A small network was trained on invented records. Each row is its activation on one of them, seen along a few directions.
Each row is followed by the record's values for the fields M, C, Z, P, U, L.
Not every record has every field; a missing one is left out.
Other fields move the rows too, some of them a lot.
In the rows, zero is written as 500.
Strong random noise was added to every row along 8 fixed directions; ignore it. To show where, here is one row again and again, with new noise each time:
[560 520 498 525 650 507 300 484 425 399 692 525 533 430 530 709 497 342
 562 328 552 361]
[775 477 457 482 421 137 356 610 342 427 499 396 534 390 315 538 676 309
 355 623 324 438]
[765 580 359 590 655 626 687 476 522 454 767 586 333 220 518 656 603 576
 533 525 509 598]
[632 450 431 591 607 698 586 624 510 462 760 425 474 413 538 725 260 512
 549 381 521 480]
[489 519 478 573 520 547 552 464 577 298 588 611 420 496 488 518 501 298
 544 441 573 512]
[166 472 433 469 357 567 616 518 451 440 366 499 551 806 435 266 594 419
 605 487 645 603]
[418 450 402 720 596 627 691 365 645 369 711 651 505 454 508 452 612 435
 331 378 560 814]
[728 603 477 442 403 454 552 675 461 369 477 475 288 447 408 549 413 396
 733 660 494 294]
[365 253 383 352 479 551 478 336 510 443 494 451 642 547 603 444 721 386
 471 315 583 572]
[566 455 380 593 448 525 662 606 473 549 575 417 499 493 417 416 537 639
 453 566 464 663]

[906 604 491 371 483 473 556 508 601 505 473 532 227 188 552 622 516 593
 691 686 436 289]  <M:m2 C:c1 Z:z2 P:p1 U:u1>
[553 652 430 505 519 621 713 562 434 524 559 539 360 460 452 532 510 636
 593 594 539 550]  <M:m1 C:c1 Z:z1 L:l2>
[348 458 510  95 293 323 543 512 333 421 120 389 553 701 420 408 640 187
 517 611 456 392]  <M:m1 C:c2 Z:z2 P:p1 U:u2>
[358 402 465 293 460 537 641 519 430 364 402 464 561 634 518 669 470  96
 478 443 543 477]  <M:m1 C:c2 Z:z2 P:p1 U:u1>
[738 381 366 353 537 691 692 759 328 626 564 288 433 421 555 852 261 510
 661 620 511 379]  <M:m1 C:c2 Z:z2 P:p2 U:u1>
[685 343 380 544 406 586 760 474 697 506 534 480 378 343 521 322 529 705
 434 600 458 682]  <M:m2 C:c1 Z:z1 L:l1>
[551 484 532 505 463 188 318 533 344 526 379 481 602 535 380 469 697 352
 361 615 401 493]  <M:m1 C:c2 Z:z2 P:p2 U:u1>
[578 568 470 547 491 382 504 424 522 506 510 529 487 403 432 408 700 564
 425 556 447 580]  <M:m2 C:c1 Z:z1>
[575 560 410 513 503 355 611 392 455 551 500 522 518 374 406 378 839 604
 324 610 420 713]  <M:m2 C:c1 Z:z1>
[480 547 375 143 490 537 787 437 307 490 405 425 488 466 486 522 742 454
 512 557 497 564]  <M:m1 C:c1 Z:z1 L:l1>
[459 363 460 723 618 513 500 421 539 544 627 558 621 481 541 427 592 607
 306 433 514 748]  <M:m1 C:c1 Z:z2 P:p2 U:u1>
[228 444 437 432 436 659 705 395 560 362 384 641 427 657 545 461 565 214
 562 528 685 597]  <M:m2 C:c2 Z:z2 P:p2 U:u2 L:l1>
[550 493 393 436 528 761 713 524 541 448 566 524 337 454 577 542 443 564
 757 501 637 470]  <M:m1 C:c1 Z:z1>
[436 367 439 194 462 400 403 370 316 511 343 455 592 511 564 529 740 338
 485 506 539 420]  <M:m2 C:c1 Z:z1 L:l2>
[470 472 466 428 677 669 481 281 603 383 689 589 520 353 678 715 557 376
 532 226 608 456]  <M:m2 C:c1 Z:z1 L:l1>
[445 458 584 749 485 372 382 654 444 389 480 562 526 674 387 486 329 241
 437 603 534 503]  <M:m1 C:c2 Z:z2 P:p2 U:u1>
[612 451 685 786 534 151 271 405 671 336 539 622 594 412 393 328 511 371
  60 474 285 645]  <M:m1 C:c1 Z:z2 P:p2 U:u2 L:l1>
[447 416 515 449 407 597 481 749 440 502 472 350 511 662 494 610 139 417
 622 492 536 323]  <M:m2 C:c1 Z:z2 P:p1 U:u2 L:l1>
[452 203 558 452 219 474 477 676 621 607 409 149 711 676 491 306 121 681
 314 405 319 499]  <M:m1 C:c1 Z:z1 L:l1>
[692 688 546 621 379 312 397 700 457 558 474 429 404 481 329 308 465 780
 627 663 391 381]  <M:m1 C:c1 Z:z1 L:l1>
[463 616 452 390 496 489 535 355 501 409 552 550 493 447 522 605 694 311
 476 426 521 488]  <M:m2 C:c1 Z:z1 L:l1>
[414 385 526 561 456 426 358 559 507 510 539 363 696 600 459 451 422 527
 404 320 439 496]  <M:m1 C:c1 Z:z1 L:l1>
[465 627 309 273 598 622 804 498 271 543 565 492 482 431 505 807 719 368
 537 528 569 572]  <M:m2 C:c1 Z:z2 P:p1 U:u1 L:l1>
[479 539 516 279 336 233 446 375 453 487 310 439 579 510 409 271 819 478
 364 532 362 520]  <M:m1 C:c1 Z:z1 L:l1>
[659 640 509 650 622 474 415 595 383 465 610 633 347 416 477 648 480 445
 639 649 567 406]  <M:m1 C:c2 Z:z2 P:p2 U:u1 L:l1>
[658 504 401 350 624 428 386 557 191 733 556 388 570 362 510 727 674 627
 499 580 465 428]  <M:m2 C:c1 Z:z2 P:p2 U:u1 L:l1>
[361 569 586 600 498 567 640 341 707 384 485 676 442 505 521 346 459 528
 399 446 499 654]  <M:m1 C:c1 Z:z1 L:l2>
[610 404 503 159 477 661 632 508 542 313 493 386 421 419 635 726 262 280
 641 376 506 257]  <M:m1 C:c1 Z:z1 L:l1>
[625 554 410 583 494 346 544 575 365 552 531 478 502 443 341 386 712 618
 423 640 434 629]  <M:m1 C:c1 Z:z1>
[471 199 516 609 383 562 511 570 648 435 392 443 506 645 546 337 266 419
 495 571 572 529]  <M:m2 C:c1 Z:z2 P:p2 U:u2>
[685 628 522 354 544 533 450 427 523 596 510 477 390 299 563 450 571 842
 675 502 448 360]  <M:m1 C:c2 Z:z1 L:l1>
[589 704 460 377 432 494 744 896 153 710 451 211 497 592 278 533 298 786
 572 724 371 471]  <M:m1 C:c1 Z:z1>
[644 432 607 437 496 530 534 587 606 335 484 460 426 458 530 569 173 377
 500 473 429 357]  <M:m1 C:c1 Z:z2 P:p2 U:u2>
[467 550 481 479 467 360 454 397 478 476 417 547 519 508 430 287 793 546
 501 526 494 559]  <M:m1 C:c1 Z:z1>

Here are new rows. What are their fields?
[640 594 459 452 413 566 764 470 695 363 542 545 318 345 494 565 476 422
 546 512 438 501]  <M:m1 C:c2 Z:z1 L:l1>
[462 632 545 260 353 549 686 638 426 429 286 422 360 641 427 370 352 512
 748 635 523 341]  <M:m1 C:c1 Z:z1>
[457 479 398 505 535 642 770 567 383 458 469 565 382 563 480 594 477 309
 544 705 631 609]  <M:m2 C:c2 Z:z2 P:p2 U:u2>
[727 408 552 551 490 602 448 592 586 574 490 471 355 411 644 600 230 650
 689 619 519 322]  <M:m1 C:c2 Z:z2 P:p2 U:u1 L:l2>
[484 471 474 746 546 449 592 359 658 467 551 679 479 418 457 363 664 487
 251 575 485 803]  <M:m2 C:c2 Z:z2 P:p2 U:u2>
[528 634 660 648 497 373 413 641 492 428 553 458 537 551 352 465 234 497
 386 473 376 452]  <M:m1 C:c1 Z:z1 L:l1>
[233 709 533 530 710 642 207 443 310 681 558 627 552 644 578 560 627 682
 812 368 727 371]  <M:m1 C:c2 Z:z2 P:p1 U:u1>
[569 549 350 118 292 447 759 582 250 573 187 416 340 545 463 500 770 459
 725 849 545 402]  <M:m1 C:c1 Z:z2 P:p2 U:u1 L:l2>
[451 400 543 588 396 365 456 588 498 307 416 507 521 652 437 495 397 125
 427 570 503 480]  <M:m1 C:c2 Z:z2 P:p2 U:u2 L:l1>
[475 538 512 382 418 462 549 465 498 345 425 550 413 533 487 463 530 296
 544 556 523 446]  <M:m1 C:c2 Z:z1 L:l1>
[574 727 519 558 673 492 590 710 241 664 663 398 572 457 354 761 351 615
 358 533 360 558]  <M:m1 C:c2 Z:z2 P:p1 U:u1>
[527 366 505 343 280 567 366 520 644 591 321 349 447 566 617 193 463 864
 860 466 548 267]  <M:m1 C:c1 Z:z1 L:l1>
[423 458 438 418 671 588 511 523 287 428 619 485 599 543 564 831 486 212
 515 382 607 451]  <M:m1 C:c1 Z:z2 P:p2 U:u1 L:l1>
[671 366 399 395 636 682 580 450 509 503 630 466 458 317 678 741 494 480
 556 435 533 473]  <M:m1 C:c2 Z:z2 P:p2 U:u2 L:l1>
[393 452 543 496 499 406 264 394 473 548 519 452 668 549 535 367 609 607
 403 348 477 505]  <M:m1 C:c1 Z:z1 L:l1>
[447 376 490 423 457 607 526 493 533 537 437 439 514 546 609 587 388 456
 578 490 572 427]  <M:m2 C:c2 Z:z2 P:p2 U:u1 L:l1>
[687 305 539 350 544 573 285 407 576 628 429 436 457 368 706 404 481 781
 661 505 510 336]  <M:m1 C:c2 Z:z2 P:p2 U:u2>
